Each row has a name. After each piece below comes the name of the row it's from, unless a question asks for something else. Each question is about the rows just above it. Places in a row count from 0.

[ 63 124  63 184  63  63 136  63 116  62 197  63 136  63 106 140 140 134
  63 116  68  62  63 197]  K
[129  67 129 118 129 130 191 129  64 129 130 129 190 129  73 190 190  72
 129  64 135 129 130 130]  W
[124 126 127 128 127 127 130 127 126 127 129 127 130 127 125 131 131 126
 127 126 128 127 127 129]  P
[125 186 125 139 125 125  68 125 190 126 128 125  68 125 180  68  68 180
 125 190 120 126 125 128]  Z
[125 130 125 131 125 125 126 125 129 125 131 125 126 125 128 127 127 131
 125 129 125 125 125 131]  V
[130 126  64 126 130 130 131 130 125 130 126 130 131 130 125 131 131 126
 130 125 130 130 130 126]  H
which: [125 130 125 131 125 125 126 125 129 125 131 125 126 125 128 127 127 131
 125 129 125 125 125 131]	V
The entry that follows [120]:	[126]
Right after [191] comes	[129]
Where do [130 126  64 126 130 130 131 130 125 130 126 130 131 130 125 131 131 126
 130 125 130 130 130 126] appear?	H

[130  89 153 138 109 111 123 126  82 177  89 188 129 195 130 106 153  65
 128]  lavu
[112 168  97 158 139 136 115 158 201 110 143 150  95 183 161 171  86  67
 114]  Popu
[131  70 155 124  97 109 129 131  59 194 118 129 146 198 130  85 149  81
 141]  vigur
[130 111  84 112 156 206 121 173 169 133 153 120 137 181 156 169  93 186
 190]  Vez
[128 113  82 102 114 187 125 167 164 219 125 134 169 187 104 116 166 115
 151]  nize
[131  70  93 124  97 109 129 131  59 194 118 129  86 198 130  85 149  81
 141]  Kasif
[128 113  82 102 114 187 125 167 164 139 160 134 131 177 158 174 112 177
 164]  bopa
[163 132 140 104  46 111 154  98 156 124 134 112  98  99 151 136 182 119
 122]  gigod
[67] is at row and place	Popu, 17
Row and place of [168] in the named rows:	Popu, 1
Where in the named rows is [122]?	gigod, 18
which: [130 111  84 112 156 206 121 173 169 133 153 120 137 181 156 169  93 186
 190]	Vez
which: [163 132 140 104  46 111 154  98 156 124 134 112  98  99 151 136 182 119
 122]	gigod

[108 127 213 127 178  80 120] -> meruv
[119 129 224 111 174 100 138] -> leb
[168 160 134 191 165 119 205] -> gebi
[131 214 138  73 146 167 119] -> veg
[123 211 121  63 125 164 136] -> Bati
[ 78 176  98 161 149  68  87] -> getil
[ 86 178 147 171 162  74  86] -> kopa
What comes right after [167] in the named rows?	[119]
Row and place of [63] in the named rows:	Bati, 3
What comes right after [146] in the named rows?	[167]

[145 156 153 121 103 140 155 136 131 117 121 154 135 117 154 134 126  86
 137 156 154 135 111 135 112 101 131 131 125 138 125 106 104 129 124 137
 116 146 153 141 124 121  72 131 127 158 113 170 125 122 117 124 154 136
 118 124 143 116 108] = vogi
[117  94 104 134 131 132 106 130 125 114 141 123 114 117 103 135 126 157
 132 119 107 130 133 109 131 143 121 101 130 115 128 159 141 131 136  96
 133  98 120 131 133 135 201 124 120  93 147  97 116 127 153 132 111 119
 117 136 100 122 137] = lig
[143 155 155 117 113 130 152 128 133 128 121 147 137 131 151 125 127  93
 132 150 159 133 118 146 118 103 131 148 121 137 127 100 110 127 117 148
 121 155 146 130 123 127  60 130 130 159 109 168 134 125 106 120 149 137
 128 122 146 123 114] = Vamin
[136 155 151 115 127 113 147 125 133 143 116 132 138 143 153 119 132 100
 121 135 149 124 124 151 122 123 135 158 131 139 133  97 119 122 119 162
 130 151 132 122 123 127  55 134 139 164 109 158 140 130  97 125 142 134
 140 122 159 134 125] = kesun
[129 114 118 136 103 154 131 136 129  97 138 149 116 102 122 146 120 126
 151 152 133 141 114 103 113 108 125  94 131 120 126 149 116 131 146  83
 112 106 149 142 129 123 169 124 111 115 145 132 108 121 158 124 132 125
  98 129  94 103 117] = Zage
[137 142 140 129  92 156 148 134 132  98 128 159 128 107 145 139 116  95
 148 166 145 138 107 118 110  94 134 109 129 130 130 124 100 130 136 105
 105 134 160 149 128 116 117 127 115 140 129 162 115 118 140 126 129 133
 102 127 117 103 109] = Fabir
[132 117 125 135 100 159 131 134 128  97 142 147 121 103 125 147 120 120
 154 154 132 140 109 102 112 100 132  91 129 126 123 141 114 135 146  91
 112 116 152 147 133 120 161 126 107 114 140 138 107 121 157 124 135 127
 101 125 102 102 113] = Luvo
[129 140 136 121 154  97 128 120 130 159 118 112 138 152 137 105 136 133
 103 105 130 115 143 151 141 153 130 167 123 136 130 107 144 128 111 173
 143 146 108 114 122 135  86 132 144 144 109 128 150 136  98 131 126 128
 158 122 160 155 138] = bil
[118  97 107 140 136 129 107 129 123 120 139 117 114 122 105 136 128 161
 131 116 101 126 135 110 129 142 126  98 132 114 125 160 139 132 141  95
 131 104 119 123 133 127 198 124 123  95 152  96 118 132 152 133 108 122
 117 135 100 126 138] = Kenu
which: [145 156 153 121 103 140 155 136 131 117 121 154 135 117 154 134 126  86
 137 156 154 135 111 135 112 101 131 131 125 138 125 106 104 129 124 137
 116 146 153 141 124 121  72 131 127 158 113 170 125 122 117 124 154 136
 118 124 143 116 108]	vogi
which: [137 142 140 129  92 156 148 134 132  98 128 159 128 107 145 139 116  95
 148 166 145 138 107 118 110  94 134 109 129 130 130 124 100 130 136 105
 105 134 160 149 128 116 117 127 115 140 129 162 115 118 140 126 129 133
 102 127 117 103 109]	Fabir

[ 52 200  70  74 118] -> Zed
[ 52 200  70  74 117] -> mozi
[ 52 157  45  69 118] -> Niso
[149 112 136 118 111] -> larif
[149 112 136 125 104] -> mas
[135 134 138 101 142] -> zezi
[135 134 114  80  99] -> mabeg
[125 118 136 175 133] -> nad
[102 147 115  70 137] -> goz
Where in the named rows is [69]?	Niso, 3
Right after [157] comes	[45]
Where in the named rows is [104]?	mas, 4
[157] is at row and place	Niso, 1

[132 106 146 142 128 146 122 115 145  82 133 164 138  95  93 133 139 128
 104 150  85 185 137 121  79 166 180  85] : F
[121 161  79 160 154  77 127 121 117 117  81 109  84 175 118 111 135 144
 198 118 119  53 128 127 137  94 114 171] : L
[131 166 167 176  85 128 123 143 119 124  65 105 144 120 157 132  92 154
 175 111 153  81 117 157 178 102 120 135] : T
[125 182 129 157 127  91 100 141 130 130  57 100 106 159 137 119 117 157
 203 123 152  50 125 145 150  91 126 149] : D
[134 141 165 189  78 125 144 147  99 124  97 110 166 112 163 129  84 140
 127 108 142  82 115 147 129 113 107 109] : Q
The entry that follows [114]:	[171]
The entry that follows [53]:	[128]
Where in the named rows is [112]?	Q, 13
What comes right after [152] in the named rows?	[50]
Where in the named rows is [108]?	Q, 19
Where in the named rows is [134]?	Q, 0

[134  99 139 144 144 161 163 110 151 139 119 141 153 137 104 129 125 121
 147 139 117 156 100 142 134 138 176 172 136 141 122 159 128 119 123 147
 175 158 133 122 137 125  72 162 192 165 109 126 108 123 133 133 129 116] : nosed
[139 119 131 140 120 143 192 104 166 122 136 141 156 127  99 140 127 116
 145 135 102 150 140 139 117 137 163 163 141 148 140 157 126 112 147 141
 169 156 127 112 122 125  94 151 172 167 141 143 104 116 135 141 119 117] : bur
[154 117 147 117 150 149 192 124 147 145 145 151 134 134  75 107 124 157
 146 132 113 156 126 128 126 142 159 172 130 126 142 154 155 129 136 139
 196 156 121 123 143 130  67 176 171 178 108 156 119 102 154 130 117  93] : Rep
[147 122 143 100 136 143 208 114 156 130 164 146 144 130  70 129 130 141
 150 123 102 146 142 123 121 103 146 167 133 142 158 148 139 123 139 139
 181 153 128 105 129 139  81 172 152 187 134 160 110  87 169 136 100 115] : buvaf
[154 117 147 117 150 149 192 124 147 145 145 151 134 134  75 107 124 157
 146 132 113 156 126 128 126 142 159 172 130 126 142 154 155 107 136 139
 196 156 121 123 143 130  67 176 171 178 108 156 119 102 154 130 117  93] : Nit
[133 122 123 168  92 138 181  99 183 112 131 134 171 124 112 152 129  95
 148 145  97 148 144 158 106 112 170 152 149 160 134 161 121 108 163 139
 151 155 157 106 116 115 114 130 174 166 157 135 101 128 122 155 126 129] : Besu
[117 122 130 136 112 141 197  99 174 104 135 131 159 127 104 156 138 104
 155 122  93 128 159 130 122 152 151 163 146 156 141 157 105  99 136 146
 160 152 148  88 102 138  96 148 163 165 160 132  96 116 137 142  96 139] : sige
which: [139 119 131 140 120 143 192 104 166 122 136 141 156 127  99 140 127 116
 145 135 102 150 140 139 117 137 163 163 141 148 140 157 126 112 147 141
 169 156 127 112 122 125  94 151 172 167 141 143 104 116 135 141 119 117]	bur
Where in the named rows is [94]?	bur, 42
Row and place of [70] in the named rows:	buvaf, 14

[ 59 205  52 206  49]  Geze
[ 59 201  49 206 176]  dubu
[175 201  52 206  49]  saka
The row with [ 59 201  49 206 176] is	dubu
Where in the named rows is [175]?	saka, 0
The row with [ 59 205  52 206  49] is	Geze
Which row holds [175 201  52 206  49]?	saka

[ 86 139 119 151] = nutif
[118  85 165 156] = Guz
[143 140 102 124] = nas
Where in the named rows is [118]?	Guz, 0
Right after [85] comes	[165]

[129 127 119 180 135 136 124 129 136 111 122 150 141 136 126 121 112 126
 132 122 108 120 127 115 120 118 120 122 135 130 118 109 150 130 133 109
 130 148 126 141 122 146 110 155 132 132 140 128 135 119 131 138 131 130
 138 125 157 123 116 135 140 134] = luri
[125 140 129 108 141 124 131 123 128 136 115 113 133 137 143 123 107 123
 114 144 127 119 120 149 119 133 131 129 122 122 130 125 166 126 117 128
 117 151 132 141 130 134 122 148 133 145 147 126 119 141 128 133 127 156
 125 128 119 111 120 120 137 129] = gek
[134 132 116 130 130 138 125 120 135 121 142  82 115 134 141 138 122 125
 134 137 109 109 140 125 131 111 127 123 125 148 134 134 162 118 130 131
 126 124 131 123 133 122 140 164 131 127 141 118 131 151 131 133 129 151
 132 131 127 123 128 138 140 128] = siti
[137 125 132 105 140 159 120 131 119 127 123 161 110 140 127 131 198 120
 121 144 111 128 168 125 122 103 129 121 145 132 131 133 136 125 134 144
 134 129 134 135 126 101 106 124 128 134 120 119 128 153 124 120 131 139
 132 123 122 122 111 118  96 117] = Vepum
[128 139 117 124 143 127 128 133 128 124 127 182 139 140 122 139  88 125
 141 135 123 137 127 134 120 128 135 123 119 146 137 133  99 130 139 125
 129 143 124 131 143 134 133 124 119 140 117 126 145 117 134 125 121 111
 127 127 127 116 136 155 117 127] = Sos
[122 119 133  93 134  98 116 155 126 115 131 131 129 133 134 102 123 136
 109 140 123 150  94 136 128 118 131 129 134 126 121 141 115 129 136 146
 107 115 122 137 136 117 118  81 133 117 125 135 135 158 128 141 127 117
 132 120 167 116 128 123 159 131] = Dadul
[122 126 133  63 117 109 125 149 122 131 143 114 117 144 130 119 120 132
 133 124 151 124 146 122 134 109 120 126 131 131 127 122 149 116 129 115
 139 166 134 121 131 103 158 125 124 138 113 117 134 125 124 112 132 109
 115 146 125 125 138 139 135 132] = pob
[128 137 133  83 130 146 120 120 122 117 125 141 121 141 115 130 115 125
 137 128 137 129  90 130 128 152 130 136 115 126 135 136 105 132 136 114
 139 149 126 134 114 144 115 163 121 127 119 120 123 160 123 137 134 146
 125 126 141 145 137 108 133 129] = Mivol
[121 121 113 106 134 163 126 119 128 119 138 103  94 117 167 127  77 120
 129 132 131  77 128 155 124 139 135 119 124 129 127 129 154 127 121 133
 145 134 139 121 132 145 128  94 132 140 127 142 120 134 118 131 133 138
 133 105 139 123 137 142 139 124] = gil
[130 137 146 142 114 102 122 129 134 126 123 129 102 128 152 130 120 123
 140 115 160 116 141 139 132 116 140 127 133 146 130 138 175 129 126 143
 135 157 129 123 150 124 136 145 122 127 136 132 134 137 129 128 108 126
 127 130 149 144 116  90 108 124] = tate
What comes right after [162] in the named rows?	[118]
Right after [164] comes	[131]
which: [129 127 119 180 135 136 124 129 136 111 122 150 141 136 126 121 112 126
 132 122 108 120 127 115 120 118 120 122 135 130 118 109 150 130 133 109
 130 148 126 141 122 146 110 155 132 132 140 128 135 119 131 138 131 130
 138 125 157 123 116 135 140 134]	luri

[112 135 134 112 126 132] -> Bis
[162 124 113 116 132 144] -> kodo
[ 40 118 135 152 124 111] -> vof
[118 135 115 120 119 124] -> sike
[130 135 121 103 130 140] -> nutu
[160 139 155 100 122 125] -> tav
[142 134 133 142 114 139] -> nek
[112 135 134 149 121 133] -> Tapip
[130 116 108 108 133 113] -> sudov
[130 146 131 134 129 112] -> nife
[150 147 117 132 101 131] -> semo
which: [150 147 117 132 101 131]	semo
[126] is at row and place	Bis, 4
The entry that follows [162]:	[124]
The entry that follows [100]:	[122]
Where in the named rows is [149]?	Tapip, 3
Where in the named rows is [140]?	nutu, 5
Right after [119] comes	[124]

[136 118 135 133 135 120 135 131 134]  Nali
[ 49  50 207 207  50 126  50  50 206]  pabi
[ 50  49 180 196  49  57 206  51 207]  gesaz
[ 52 125 129 133 122 139 134 125 127]  refo
Right after [120] comes	[135]
What comes right after [51] in the named rows?	[207]
which: [136 118 135 133 135 120 135 131 134]	Nali
What comes right after [57] in the named rows?	[206]

[101 104 137 155 154  74]  lota
[ 94 112 129 151 151  95]  mul
[146 128 104  75 110 150]  pova
[ 68 153 138 140 188  72]  pil
Where in the named rows is [150]?	pova, 5
[74] is at row and place	lota, 5
Where in the named rows is [75]?	pova, 3
What comes right after [146] in the named rows?	[128]
Where in the named rows is [137]?	lota, 2
Right after [129] comes	[151]

[101 108 182 167 128  91 120 134 123 106 161  89 181 182 132  92 133  93
  93 155 120 181 180 119] -> guke
[156 134 149 128 133 158 122 138 166 192 109 142 149 151 111 156 168 156
 153 103 102 150 150 152] -> tuk
[160 184  84 143  97 153  85  91  64 101 165 155  86  83 125 153  71 153
 154 176 146  84  83 188] -> Mev
[156 169 149 128 133 158 122 138 166 192 109 142 149 151 111 156 168 156
 153 103 102 150 150  59] -> beba
Row and place of [188] in the named rows:	Mev, 23
Row and place of [59] in the named rows:	beba, 23
Where in the named rows is [71]?	Mev, 16

[161 160 128 106  99] : Veno
[161 159 128 106  50] : sogub
[161  51 159 128 106] : nugon
The entry that follows [51]:	[159]
which: [161  51 159 128 106]	nugon
Row and place of [50] in the named rows:	sogub, 4
which: [161 159 128 106  50]	sogub
The entry that follows [160]:	[128]
Where in the named rows is [160]?	Veno, 1

[ 58 126 136 116 166  50 136 114  49 175 165 141 194 170 101 165 101 149
 177  93]  Bub
[ 67 104 126 127 165  72 113 109  34 189 165 154 194 173  61 181 110 157
 165 118]  rodu
[169  77  54 214 103  95 157 117  57 206 181 154 163  84 160 148 123 185
 153 151]  kapug
[ 69  68 174 127 143  84  78 101  52 211 154 173 174 153  62 215 122 175
 166 173]  Pamet
[ 69  90 120 128 141  89  67 101  53 215 155 174 173 152  66 220 120 174
 161 179]  Vofav
[ 67 100 124 126 166  71 108 108  33 188 167 159 192 168  70 183 115 161
 165 127]  gib
[ 70  96 123 129 160  76 101 105  37 194 163 164 190 165  64 191 117 170
 164 139]  raz
What comes right after [68] in the named rows?	[174]
The entry that follows [116]:	[166]
[77] is at row and place	kapug, 1
The entry that follows [62]:	[215]

[143  65 176 132  81 180 168 143 154 159  91 160 162  67 176  90 175 177
  71] -> suzug
[179 156 135  58 200  65 165 152 167 201 198 169 167  68 189 170 166 167
 170] -> Fal
[154 128  77 197 197 156 122 198 189  96 168 185 130 167  95  80  85 160
 155] -> bab
[ 89 197 136 155  70 183 180  91 199  60 110 142  71  56  88  83 125 118
 158] -> voze
[ 82  85  92 132 123 104  58 197 156  92 198 146  83 147 148  62  96 104
  67] -> zekuz
[ 57 149 191  64 145 178 185 169  72 173  60  64 133  90  64 155  92  67
  74] -> Ges
[147  57 174  57 199 163 201 164 200 136  91 120 122 153 155 160  59 156
 158] -> tinil
[200  86 121  92 176  68 130 152 160 152 144 117 159 135  73 188 142  90
  63] -> tigim
[202 175 176 122  86 111 129  71 128  85 154 165 189 183 120 158 156  67
 106] -> netiv
The entry that follows [144]:	[117]
Which row holds [200  86 121  92 176  68 130 152 160 152 144 117 159 135  73 188 142  90
  63]?	tigim
which: [147  57 174  57 199 163 201 164 200 136  91 120 122 153 155 160  59 156
 158]	tinil
What comes right after [202] in the named rows?	[175]
The entry that follows [125]:	[118]

